Each row below holds a small network's activations on one record, seen along a few directions.
After each row come some of the record's fields: RULUG, BEVOF, BUVA, PUNEF, LOMIG, KET, LUVA, BANAT.
A field that a record lacks is written missing.
Other fields move the rows too, some of them a lot.
(in the rows, 500 means zero)
Random noise pushes rows far along 8 fixed directions. That doesn't count. These rows show it; they differ only by the noise:
691 601 123 657 577 589 387 446 463 606 495 412 374 507 719 386 581 638 549 196 363 427 508 318 770 499 608 472 564
459 429 525 605 741 438 630 556 537 471 496 704 632 441 531 360 619 523 416 550 428 612 573 696 571 301 394 259 628
343 345 304 785 677 741 425 549 490 539 369 560 245 429 489 515 499 513 571 681 476 344 394 646 659 718 326 654 494
530 320 450 176 357 265 316 604 447 354 505 369 508 590 471 496 448 576 411 277 600 579 604 443 346 522 509 494 612
469 276 471 111 683 365 545 589 527 584 329 366 555 677 436 569 235 604 262 363 606 505 637 259 341 560 361 387 607
436 241 716 257 369 230 425 734 568 537 563 418 615 494 417 589 518 613 342 339 625 529 520 630 211 425 397 353 526
406 351 393 430 620 378 289 610 541 496 396 610 333 486 603 321 567 546 431 429 473 484 620 628 590 624 398 444 723
394 234 276 335 436 347 231 560 354 338 375 418 477 643 406 733 404 812 364 308 502 398 478 639 468 692 265 529 480
495 398 335 526 521 461 403 583 455 342 506 446 510 577 495 495 513 559 468 414 450 563 563 550 526 566 471 493 553
635 523 255 568 741 567 693 324 368 534 419 560 645 513 536 533 465 711 441 370 430 489 449 397 684 231 424 323 494

665 610 420 245 426 259 268 123 270 416 281 891 357 193 584 404 594 811 589 441 638 353 331 637 699 166 403 563 521
(RULUG molip; BEVOF domut; BUVA lila; PUNEF missing; LOMIG ruk; KET bivev; LUVA zodu; BANAT duf)
384 475 582 725 593 632 624 582 581 507 531 551 555 481 429 489 596 376 503 682 467 518 501 638 493 569 471 503 512
(RULUG sef; BEVOF lapa; BUVA lila; PUNEF missing; LOMIG missing; KET mame; LUVA geg; BANAT duf)
380 408 535 401 582 528 520 491 507 560 455 518 349 544 481 438 418 410 465 615 535 446 548 474 515 618 421 548 658
(RULUG molip; BEVOF lum; BUVA rubop; PUNEF lutod; LOMIG missing; KET missing; LUVA missing; BANAT missing)
407 474 844 301 390 258 479 648 574 340 630 692 595 461 546 216 698 283 445 595 506 748 751 675 397 354 553 319 777
(RULUG sef; BEVOF domut; BUVA rubop; PUNEF missing; LOMIG ruk; KET bivev; LUVA pudu; BANAT duf)
406 318 723 454 126 344 255 810 583 472 711 307 367 409 441 470 675 364 559 450 684 517 456 740 180 612 599 655 483
(RULUG molip; BEVOF lum; BUVA lila; PUNEF zagod; LOMIG missing; KET missing; LUVA missing; BANAT missing)
682 611 505 431 376 458 482 454 518 730 542 377 519 458 574 541 527 593 495 232 531 382 384 357 475 376 653 446 370
(RULUG sef; BEVOF lapa; BUVA lila; PUNEF bib; LOMIG missing; KET missing; LUVA missing; BANAT missing)
676 610 504 465 494 519 552 460 556 761 446 451 446 383 621 430 500 504 532 322 563 444 466 344 531 387 635 506 472
(RULUG molip; BEVOF lum; BUVA rubop; PUNEF lutod; LOMIG ruk; KET zar; LUVA kuzo; BANAT modap)
703 762 115 660 674 657 467 344 440 488 439 451 411 535 697 351 467 581 602 414 340 486 569 264 806 545 653 614 530
(RULUG molip; BEVOF lum; BUVA rubop; PUNEF bib; LOMIG ruk; KET zar; LUVA kuzo; BANAT duf)
633 477 822 229 376 332 659 572 612 624 542 444 660 431 434 573 394 525 434 488 731 524 506 334 201 258 557 421 451
(RULUG sef; BEVOF lum; BUVA lila; PUNEF missing; LOMIG ruk; KET zar; LUVA zodu; BANAT modap)
500 585 473 622 693 764 559 364 586 710 328 566 259 344 548 459 370 304 627 722 561 364 409 333 594 647 561 732 479
(RULUG bik; BEVOF lapa; BUVA rubop; PUNEF lutod; LOMIG missing; KET mame; LUVA zodu; BANAT duf)
591 500 335 406 501 435 466 489 432 305 515 380 598 584 486 418 490 523 436 359 530 660 596 423 494 523 570 475 513
(RULUG sef; BEVOF domut; BUVA lila; PUNEF missing; LOMIG ruk; KET mame; LUVA ludup; BANAT duf)
431 437 460 438 702 401 505 525 514 497 425 649 641 632 522 470 493 674 349 475 378 492 635 618 623 503 302 277 633
(RULUG sef; BEVOF lapa; BUVA rubop; PUNEF missing; LOMIG missing; KET missing; LUVA missing; BANAT missing)
535 576 398 502 588 467 523 434 414 438 448 520 602 605 483 659 417 695 484 429 419 472 502 465 571 516 426 410 415
(RULUG molip; BEVOF domut; BUVA lila; PUNEF ralam; LOMIG missing; KET missing; LUVA missing; BANAT missing)
560 587 572 439 605 372 446 619 690 634 506 535 526 536 606 377 485 485 429 454 392 502 673 359 516 568 580 362 606
(RULUG kov; BEVOF lapa; BUVA lila; PUNEF missing; LOMIG missing; KET missing; LUVA missing; BANAT missing)
580 566 375 605 494 493 433 366 424 459 484 566 454 434 603 380 644 500 545 378 463 504 461 576 635 415 607 493 477
(RULUG sef; BEVOF domut; BUVA lila; PUNEF zagod; LOMIG missing; KET missing; LUVA missing; BANAT missing)
650 537 352 528 357 575 471 413 367 464 594 429 466 511 552 460 539 563 627 390 522 476 440 397 604 398 570 586 529
(RULUG molip; BEVOF lum; BUVA rubop; PUNEF missing; LOMIG missing; KET missing; LUVA missing; BANAT missing)
469 581 556 867 527 601 499 699 711 574 617 451 459 476 585 437 650 407 554 555 349 518 515 666 567 623 522 468 461
(RULUG molip; BEVOF domut; BUVA rubop; PUNEF lutod; LOMIG ruk; KET bivev; LUVA zodu; BANAT missing)
449 502 306 613 493 651 580 351 318 292 522 485 536 604 404 692 429 518 545 551 426 478 421 476 591 513 429 584 447
(RULUG bik; BEVOF lum; BUVA rubop; PUNEF missing; LOMIG missing; KET missing; LUVA missing; BANAT missing)
542 549 509 345 500 408 489 513 562 765 421 334 568 610 564 640 417 556 313 205 476 426 493 318 384 531 494 339 398
(RULUG bik; BEVOF domut; BUVA lila; PUNEF bib; LOMIG nem; KET bivev; LUVA ludup; BANAT duf)
416 374 358 432 619 468 620 461 386 382 431 435 637 601 451 424 527 407 368 358 503 685 598 576 500 489 495 396 601
(RULUG molip; BEVOF lum; BUVA rubop; PUNEF lutod; LOMIG nem; KET mame; LUVA nez; BANAT duf)
297 435 429 541 711 451 406 497 482 450 352 727 433 542 496 510 495 699 428 616 354 382 540 722 667 668 191 426 606
(RULUG molip; BEVOF domut; BUVA rubop; PUNEF missing; LOMIG missing; KET missing; LUVA missing; BANAT missing)
503 451 474 375 449 518 461 622 543 556 504 265 422 592 498 516 411 430 482 416 552 492 539 336 329 672 584 600 463
(RULUG molip; BEVOF lum; BUVA lila; PUNEF zagod; LOMIG missing; KET missing; LUVA missing; BANAT missing)
461 620 530 657 583 363 538 643 637 467 610 572 693 566 570 406 682 461 394 436 251 620 669 656 532 510 536 226 532
(RULUG sef; BEVOF lapa; BUVA lila; PUNEF missing; LOMIG missing; KET zar; LUVA lepum; BANAT duf)
489 434 399 491 449 586 473 492 460 561 440 326 431 515 398 705 391 556 508 444 577 362 367 434 429 585 493 614 321
(RULUG kov; BEVOF lapa; BUVA lila; PUNEF bib; LOMIG missing; KET missing; LUVA missing; BANAT missing)
422 411 638 556 364 459 621 506 414 325 579 516 737 537 287 792 471 565 500 598 497 545 408 718 344 361 396 431 322
(RULUG kov; BEVOF lum; BUVA rubop; PUNEF lutod; LOMIG missing; KET missing; LUVA missing; BANAT missing)
454 397 562 132 446 331 366 363 431 563 364 669 360 410 540 438 496 574 460 505 631 414 502 536 516 380 392 424 705
(RULUG kov; BEVOF lapa; BUVA rubop; PUNEF lutod; LOMIG ruk; KET tokan; LUVA ludup; BANAT duf)
589 557 583 479 542 557 522 595 650 582 513 397 390 455 555 374 433 313 578 630 566 571 617 327 447 568 616 620 551
(RULUG molip; BEVOF lum; BUVA rubop; PUNEF lutod; LOMIG ruk; KET bivev; LUVA zodu; BANAT duf)
306 369 445 457 650 612 533 442 439 517 278 528 378 574 399 638 321 436 514 726 572 431 436 478 511 720 365 621 455
(RULUG molip; BEVOF lapa; BUVA lila; PUNEF ralam; LOMIG nem; KET tokan; LUVA lepum; BANAT modap)
439 503 592 419 470 500 558 353 417 390 387 660 510 454 403 608 431 449 556 665 607 502 456 563 451 455 493 614 431
(RULUG sef; BEVOF lapa; BUVA lila; PUNEF ralam; LOMIG ruk; KET zar; LUVA kuzo; BANAT modap)
625 630 565 552 648 519 621 486 600 693 481 501 578 439 626 409 551 528 472 407 434 528 553 413 592 342 543 360 519
(RULUG molip; BEVOF domut; BUVA rubop; PUNEF lutod; LOMIG ruk; KET bivev; LUVA kuzo; BANAT duf)
536 525 557 555 629 575 583 434 549 761 475 606 373 399 607 384 532 474 532 539 531 393 452 398 604 442 510 479 567
(RULUG molip; BEVOF lum; BUVA lila; PUNEF missing; LOMIG missing; KET missing; LUVA missing; BANAT missing)
436 533 420 658 460 490 368 617 543 293 563 391 527 674 537 440 576 322 472 461 337 618 653 582 481 775 634 541 496
(RULUG sef; BEVOF domut; BUVA lila; PUNEF zagod; LOMIG missing; KET missing; LUVA missing; BANAT missing)
464 429 526 474 420 451 356 643 546 633 565 449 369 532 515 549 473 686 494 472 503 347 468 511 510 628 393 523 532
(RULUG molip; BEVOF lum; BUVA rubop; PUNEF missing; LOMIG missing; KET missing; LUVA missing; BANAT missing)
622 629 587 414 480 314 424 555 611 578 560 526 534 483 660 269 604 427 454 328 467 623 694 449 529 448 664 331 645
(RULUG sef; BEVOF domut; BUVA rubop; PUNEF lutod; LOMIG nem; KET zar; LUVA ludup; BANAT modap)
524 541 435 703 588 588 415 516 567 522 423 474 485 464 537 559 511 552 481 504 472 441 467 584 548 627 494 576 371
(RULUG kov; BEVOF domut; BUVA lila; PUNEF bib; LOMIG ruk; KET zar; LUVA zodu; BANAT duf)
554 433 604 510 572 464 614 612 568 580 557 395 588 474 452 497 485 506 476 449 549 585 513 473 401 396 503 397 509
(RULUG gitup; BEVOF domut; BUVA rubop; PUNEF lutod; LOMIG missing; KET missing; LUVA missing; BANAT missing)
389 400 454 447 633 529 544 403 409 408 391 695 386 445 463 384 503 489 522 661 516 498 496 677 613 453 345 512 637
(RULUG molip; BEVOF lum; BUVA rubop; PUNEF lutod; LOMIG missing; KET missing; LUVA missing; BANAT missing)
416 432 708 496 576 495 533 665 673 818 476 582 451 377 559 352 599 465 417 523 540 448 509 577 467 496 468 373 568
(RULUG sef; BEVOF lapa; BUVA lila; PUNEF missing; LOMIG ruk; KET zar; LUVA pudu; BANAT modap)

Here are new rows. What are their fields?
506 509 507 468 821 515 717 336 467 607 314 722 581 447 532 412 431 556 437 573 487 473 509 521 666 310 344 302 594
(RULUG molip; BEVOF domut; BUVA rubop; PUNEF lutod; LOMIG missing; KET missing; LUVA missing; BANAT missing)
486 458 632 306 575 543 584 548 566 609 343 355 441 514 379 596 250 449 470 658 697 441 485 274 293 572 468 669 423
(RULUG molip; BEVOF domut; BUVA lila; PUNEF bib; LOMIG ruk; KET bivev; LUVA kuzo; BANAT duf)
613 621 583 589 632 618 777 469 586 651 608 476 609 470 560 377 511 364 509 548 474 547 518 345 533 303 646 360 509
(RULUG sef; BEVOF lapa; BUVA rubop; PUNEF bib; LOMIG missing; KET missing; LUVA missing; BANAT missing)
470 479 675 525 279 455 388 725 616 712 605 350 452 467 552 549 653 447 465 346 497 442 472 543 361 604 575 502 437
(RULUG molip; BEVOF lum; BUVA lila; PUNEF missing; LOMIG ruk; KET bivev; LUVA pudu; BANAT duf)
557 543 598 658 559 745 860 333 441 634 558 546 626 421 430 562 463 428 580 655 550 480 344 442 518 157 494 437 419
(RULUG kov; BEVOF lum; BUVA rubop; PUNEF lutod; LOMIG missing; KET missing; LUVA missing; BANAT missing)
520 468 611 521 545 482 425 711 672 634 558 440 364 422 558 267 573 454 519 508 536 514 564 538 475 555 523 481 624
(RULUG molip; BEVOF domut; BUVA rubop; PUNEF lutod; LOMIG missing; KET missing; LUVA missing; BANAT missing)
531 502 433 629 380 517 519 423 363 339 609 569 542 433 485 523 604 576 627 555 440 503 430 624 567 378 486 523 487
(RULUG molip; BEVOF lum; BUVA rubop; PUNEF missing; LOMIG missing; KET missing; LUVA missing; BANAT missing)
625 566 305 557 648 765 736 318 399 579 431 345 493 630 479 571 307 423 546 493 513 480 455 171 616 497 571 588 445
(RULUG molip; BEVOF lum; BUVA rubop; PUNEF lutod; LOMIG missing; KET missing; LUVA missing; BANAT missing)
477 460 423 504 624 596 648 387 380 406 434 526 530 513 420 495 431 491 505 628 580 507 469 490 506 389 441 517 483
(RULUG sef; BEVOF domut; BUVA lila; PUNEF zagod; LOMIG missing; KET missing; LUVA missing; BANAT missing)
537 484 451 573 331 598 527 551 464 495 576 295 593 552 383 816 416 623 533 432 504 379 337 441 402 523 492 561 229
(RULUG kov; BEVOF lapa; BUVA lila; PUNEF missing; LOMIG missing; KET missing; LUVA missing; BANAT missing)
319 355 615 478 647 430 468 588 568 462 451 647 516 510 430 428 550 458 425 642 491 559 605 761 476 541 347 407 645
(RULUG kov; BEVOF lapa; BUVA rubop; PUNEF lutod; LOMIG missing; KET missing; LUVA missing; BANAT missing)
699 605 561 461 258 533 618 328 395 629 536 388 646 429 408 825 384 704 554 338 592 395 272 336 386 234 583 551 191
(RULUG kov; BEVOF lum; BUVA rubop; PUNEF lutod; LOMIG ruk; KET zar; LUVA kuzo; BANAT modap)
468 348 682 452 197 583 421 538 499 663 578 397 318 380 443 610 495 475 617 526 718 302 303 493 367 513 484 683 412
(RULUG sef; BEVOF lum; BUVA rubop; PUNEF missing; LOMIG missing; KET missing; LUVA missing; BANAT missing)
462 387 472 386 542 639 486 485 541 659 384 443 219 410 518 375 450 314 580 584 670 385 497 319 484 622 544 677 587
(RULUG sef; BEVOF lapa; BUVA lila; PUNEF missing; LOMIG missing; KET missing; LUVA missing; BANAT missing)
537 508 641 609 449 497 666 516 513 555 599 483 675 378 406 617 588 495 507 484 547 513 354 631 372 243 546 390 309
(RULUG kov; BEVOF lapa; BUVA lila; PUNEF bib; LOMIG missing; KET missing; LUVA missing; BANAT missing)
565 568 169 810 394 556 380 488 354 381 557 393 637 588 460 854 557 843 517 269 284 366 294 662 650 551 427 504 204
(RULUG bik; BEVOF lapa; BUVA lila; PUNEF missing; LOMIG missing; KET missing; LUVA missing; BANAT missing)
629 519 457 232 492 418 578 467 481 352 533 372 622 663 478 399 401 419 466 387 488 703 699 274 445 436 644 439 616
(RULUG sef; BEVOF lapa; BUVA rubop; PUNEF lutod; LOMIG missing; KET missing; LUVA missing; BANAT missing)
626 653 567 699 463 426 553 614 592 565 721 509 657 450 693 250 803 382 530 335 380 657 592 608 500 293 717 293 578
(RULUG molip; BEVOF lum; BUVA lila; PUNEF zagod; LOMIG missing; KET missing; LUVA missing; BANAT missing)
549 484 518 329 394 537 472 528 571 696 413 263 461 584 456 695 338 493 467 340 556 358 440 221 337 685 569 617 312
(RULUG sef; BEVOF lapa; BUVA lila; PUNEF missing; LOMIG missing; KET missing; LUVA missing; BANAT missing)
